Each row below holds a small network's activations on one input, seen along a few directions.
Each table varies a few parts of the input and shows all the possible inputs, shuffled.
A made-up example of a description, with smaller parts first: ring(8) and (point or ring(11) or (values(3) and line(6))).
Shared parts are said once, and a part with two or three values counts as separate values.
In the rows, 128 means zero.

Other details of the inputs shift rows strongly along two fixed directions, in all tables alike. That doesn't count.

Table:
row 1: 138,138,139,124,110,84,140,129,125,136,131
row 2: 92,68,136,115,135,166,97,126,120,121,100
row 3: 122,121,138,134,134,151,125,117,130,117,121
row 4: 134,155,100,150,126,180,125,124,115,115,127
row 5: 161,200,122,153,116,70,155,117,116,142,165
row 6: 148,166,108,146,124,114,145,109,113,130,145
row 7: 100,78,133,99,131,167,105,147,110,125,84
row 8: 139,130,153,112,109,45,144,121,129,157,132
row 9: 117,74,159,94,112,65,137,114,128,134,106
row 10: 145,128,131,131,140,135,123,123,146,120,141
row 11: 109,98,114,114,136,190,102,155,108,117,97
row 12: 112,87,144,119,129,156,116,128,135,113,106
row 13: 129,149,106,138,124,170,118,140,117,117,130
row 14: 91,114,118,126,141,121,128,146,158,125,117
row 15: 138,146,109,133,140,155,126,152,110,128,128
row 16: 94,62,155,94,128,133,115,113,127,128,103
row 17: 119,193,84,148,149,146,143,158,134,129,135
row 18: 135,136,132,135,138,139,118,105,136,124,134
row 19: 110,89,146,98,119,105,121,124,118,141,108
row 20: 104,98,113,115,125,193,99,143,115,123,101
row 21: 126,75,173,98,118,70,120,116,158,132,113
row 22: 108,118,108,141,141,190,101,121,111,118,121
row 23: 123,69,171,94,120,73,140,129,147,138,120
row 24: 142,127,164,125,124,54,152,105,137,138,137
row 25: 179,187,114,155,121,73,167,125,130,137,166
row 26: 149,157,118,132,132,105,143,149,110,135,150
row 27: 125,158,98,139,143,178,116,132,93,127,125
row 28: 122,116,117,138,141,197,114,133,128,104,120
row 29: 111,95,128,124,140,197,109,132,132,106,109
row 30: 135,135,131,133,140,139,117,106,136,124,137
row 31: 107,84,129,111,124,153,118,119,116,117,98
row 32: 135,128,123,143,128,129,121,134,130,128,134
row 33: 110,87,140,111,127,159,116,130,137,125,111
row 34: 132,94,140,110,112,90,136,129,133,126,115
row 35: 152,168,91,153,130,155,143,134,115,115,157
row 36: 125,167,89,149,147,210,112,138,92,122,125
row 37: 143,185,102,153,139,153,131,131,98,135,136
row 38: 149,170,110,157,131,156,137,128,131,129,152
row 39: 148,138,128,137,134,132,121,120,146,121,141
row 40: 108,97,129,122,141,197,93,116,137,109,107
row 41: 151,169,108,158,143,160,142,130,125,112,165
row 42: 103,62,146,90,120,128,114,146,126,116,101
row 43: 157,183,100,170,148,180,139,130,127,113,159
row 44: 137,132,118,135,116,130,133,127,126,124,122
row 45: 143,121,157,131,111,43,139,125,142,148,135
row 46: 93,75,130,97,129,168,101,131,111,128,97
row 47: 139,129,163,123,114,57,150,111,142,150,138
row 48: 138,122,158,129,119,42,141,112,132,150,136
row 49: 132,146,98,148,148,227,98,125,136,106,132
row 50: 121,110,149,125,130,135,126,119,134,118,119
row 51: 167,200,109,177,128,112,144,122,127,142,164
row 52: 125,152,114,140,121,156,121,129,113,121,128
row 53: 141,134,136,129,113,84,145,115,128,135,127
row 54: 106,137,119,112,130,84,146,147,154,141,127
row 55: 122,135,102,132,129,181,118,147,109,108,139
row 56: 114,75,171,107,114,65,122,123,139,140,111
row 57: 111,144,114,130,149,132,131,131,172,118,132
row 58: 141,140,138,124,119,81,137,141,119,145,124
row 59: 88,77,130,99,125,165,101,127,108,113,97
row 60: 115,77,153,101,125,112,132,133,136,127,130
row 61: 135,128,134,121,112,94,133,137,126,128,130
row 62: 156,149,136,124,112,54,148,133,130,152,147
row 63: 119,112,107,143,143,198,105,143,123,114,124
row 64: 161,204,116,169,130,118,154,107,124,143,167
row 65: 93,83,141,91,122,58,150,139,164,128,102
row 66: 106,60,143,95,116,130,120,127,128,121,88
row 67: 85,94,140,102,135,105,141,139,168,129,111
row 68: 168,206,101,157,123,113,145,132,121,148,165
row 69: 120,101,161,113,117,97,133,118,139,138,121
row 70: 124,95,140,98,119,90,132,142,123,137,133
row 71: 122,107,148,110,106,87,128,135,128,131,116
row 72: 165,193,127,169,122,71,149,115,130,149,164
row 73: 112,120,115,136,147,201,112,114,115,106,121
row 74: 121,81,163,87,118,64,129,144,127,144,102
row 75: 154,162,114,137,127,112,141,139,122,142,152
row 76: 167,207,102,159,122,114,148,127,118,149,161
row 77: 139,152,95,147,128,180,126,131,120,116,130
row 78: 123,127,118,142,141,198,119,125,126,110,120
row 79: 107,91,150,102,115,103,122,124,117,127,107
row 80: 119,118,136,114,127,128,119,140,112,134,107
row 81: 170,194,131,159,121,80,164,114,137,151,166
row 82: 140,127,153,124,127,95,125,109,148,131,134
row 83: 130,125,149,124,125,97,140,111,132,141,136
row 84: 142,182,103,152,135,158,128,136,103,134,133
row 85: 112,132,100,127,135,190,107,126,102,126,122
row 86: 146,157,147,129,106,54,147,123,127,141,143
row 87: 148,169,106,164,133,150,125,132,127,131,149
row 88: 113,84,161,108,131,109,128,113,132,123,114
row 89: 105,97,126,125,129,198,107,132,129,118,108
row 90: 86,126,107,116,134,145,128,153,146,113,112
row 91: 139,137,112,138,145,175,116,127,135,109,151
row 92: 97,68,149,89,117,130,107,134,122,133,94
row 93: 134,145,118,139,143,159,114,103,130,119,140
row 94: 113,141,132,128,141,86,156,134,168,124,134
row 95: 152,138,141,137,122,53,149,131,134,141,163
row 96: 155,173,113,156,138,156,125,113,140,124,149
Each input here is: line(8) and (point or line(11)).
- Changing only the line(8) part turns row 41 into row 91. The same change can be made to row 3. Which row results? => row 40
- Changing only the line(8) part turns row 29 into row 33. The same change can be made to row 78. Which row results? => row 81
- Changing only the line(8) part turns row 92 into row 69. The same change can be made to row 70. Which row results? => row 60
- List by row number the other rows that have the line(8) part in common with row 77. => row 4, row 6, row 9, row 25, row 31, row 34, row 35, row 44, row 53, row 65, row 66
- Which other rows does row 5 become when the line(8) part takes its other values? List them by row number. => row 2, row 9, row 30, row 36, row 46, row 83, row 88
- List by row number the other rows that have the line(8) part in common with row 59. => row 1, row 5, row 13, row 42, row 52, row 55, row 61, row 71, row 79, row 86, row 90

Table:
row 97: 122,160,103,144,149,131,148,151,179,115,150
row 98: 107,69,174,75,104,15,140,125,130,156,103
row 99: 168,173,144,150,128,70,147,106,145,143,164
row 100: 153,155,110,138,123,132,133,141,100,133,139
row 101: 109,69,178,81,103,14,138,130,126,156,100
row 102: 127,124,105,150,144,244,103,124,127,102,129
row 103: 162,179,126,139,118,62,152,130,112,152,152
row 104: 128,179,96,133,132,84,161,173,148,137,147
row 105: 96,12,161,88,127,165,96,126,139,100,92
row 106: 112,37,164,76,104,79,121,144,113,130,96
row 107: 107,137,97,151,148,237,103,116,135,101,114
row 108: 145,186,122,138,116,60,163,125,116,147,147
row 109: 127,158,108,140,130,153,124,138,102,135,126
row 110: 162,180,128,138,115,62,148,131,111,155,151
row 111: 151,140,122,148,138,163,125,118,132,115,146
row 112: 140,146,121,149,142,161,122,113,136,119,143
row 113: 64,28,145,71,119,153,96,141,117,121,56
row 114: 109,138,110,144,145,200,120,113,136,105,125
row 115: 149,168,134,157,131,98,142,105,145,136,154
row 116: 129,150,118,154,146,181,118,115,134,118,136
row 117: 124,150,110,151,143,180,119,108,139,118,139
row 118: 169,173,129,140,109,67,157,133,111,153,156
row 119: 116,137,90,137,132,233,96,148,92,112,115
row 120: 96,24,178,81,123,128,100,120,147,114,92
- Describe the family of inputs behind these rows. => values(2) and (point or line(11))
- Changing only the values(2) part turns row 107 into row 113. The same change can be made to row 102. Which row results? => row 118
- Which other rows does row 101 become when the values(2) part takes its other values? List them by row number. => row 115

Table:
row 121: 81,52,136,89,116,130,144,122,138,94,92
row 122: 95,91,136,115,124,171,97,108,112,125,88
row 123: 117,113,100,145,157,249,99,142,136,89,125
row 124: 149,176,120,147,134,142,130,106,109,137,149
row 125: 132,180,109,157,141,137,134,106,145,131,142
row 126: 91,89,117,96,139,167,114,160,131,118,103
row 127: 158,115,153,129,115,91,136,123,126,137,144
row 128: 133,179,116,158,144,140,138,109,143,131,143
row 129: 94,91,141,114,126,172,97,111,112,123,92
row 130: 82,93,132,117,137,170,104,113,145,117,92
row 131: 122,136,123,116,122,76,144,146,142,141,124
row 132: 145,117,149,131,127,90,144,128,160,128,148
row 133: 102,84,140,113,138,172,100,116,107,119,100
row 134: 140,182,97,147,115,131,132,142,99,141,130
row 135: 148,175,101,144,129,132,135,150,94,135,142
row 136: 155,166,110,157,134,141,135,125,152,121,153
row 137: 117,140,130,118,119,77,143,147,142,139,124
row 138: 112,68,132,113,142,175,106,136,150,101,125
row 139: 159,119,153,128,116,90,135,121,126,137,136
row 140: 153,123,153,128,109,88,131,120,127,134,135
row 141: 140,182,102,146,117,133,132,145,99,139,135
row 142: 161,116,153,127,122,88,134,125,123,130,143
row 143: 82,94,113,107,128,163,110,154,133,120,88
row 144: 134,172,112,154,147,138,135,110,142,125,160
row 145: 132,91,190,100,108,9,147,101,131,160,125
row 146: 94,56,143,86,116,128,112,154,105,134,89
row 147: 160,112,149,124,119,88,132,122,125,131,153
row 148: 102,81,117,99,127,165,104,154,97,122,106
row 149: 147,170,116,152,135,139,127,106,108,133,156
row 150: 149,120,149,121,130,90,142,127,159,126,149
row 151: 172,162,120,148,128,146,131,125,116,127,160
row 152: 115,102,186,101,115,5,149,102,166,149,120
row 153: 86,85,136,117,144,173,110,119,144,117,105
row 154: 145,168,98,149,111,138,162,112,97,110,143
row 155: 87,90,118,105,136,166,115,158,132,120,94
row 156: 105,80,137,117,132,175,105,133,152,105,107
row 157: 89,86,136,114,151,171,108,120,141,111,103
row 158: 136,178,116,149,147,141,138,111,142,128,152
row 159: 124,128,125,114,129,77,144,149,139,135,142
row 160: 110,75,137,116,139,177,110,135,151,107,108
row 161: 145,179,94,144,120,132,132,143,99,142,135
row 162: 149,177,101,137,126,135,136,148,97,139,145
row 163: 164,167,116,159,118,142,127,119,118,129,145
row 164: 122,131,130,120,125,79,149,151,141,141,133
row 165: 158,119,146,126,112,87,131,118,128,137,135
row 166: 138,88,182,103,107,8,149,118,173,141,126
row 167: 145,178,113,155,128,138,127,102,111,139,138
row 168: 136,132,153,127,122,86,134,103,119,147,125
row 169: 135,177,97,146,142,131,143,154,128,127,146
row 170: 151,218,64,175,136,209,127,150,86,130,146
- Describe the family of inputs behind these rows. => values(2) and (point or (values(3) and line(8)))
- Changing only the values(2) part turns row 139 into row 160. The same change can be made to row 162. Which row results? => row 126
- Which other rows does row 145 become when the values(2) part takes its other values? List them by row number. => row 153
- Which other rows does row 169 become when the line(8) part takes its other values? List them by row number. => row 126, row 131, row 137, row 143, row 155, row 159, row 164
- Which other rows does row 169 become when the values(3) part takes its other values? List them by row number. => row 123, row 157
- Which other rows does row 134 become when the line(8) part takes its other values? List them by row number. => row 135, row 141, row 146, row 148, row 161, row 162, row 170
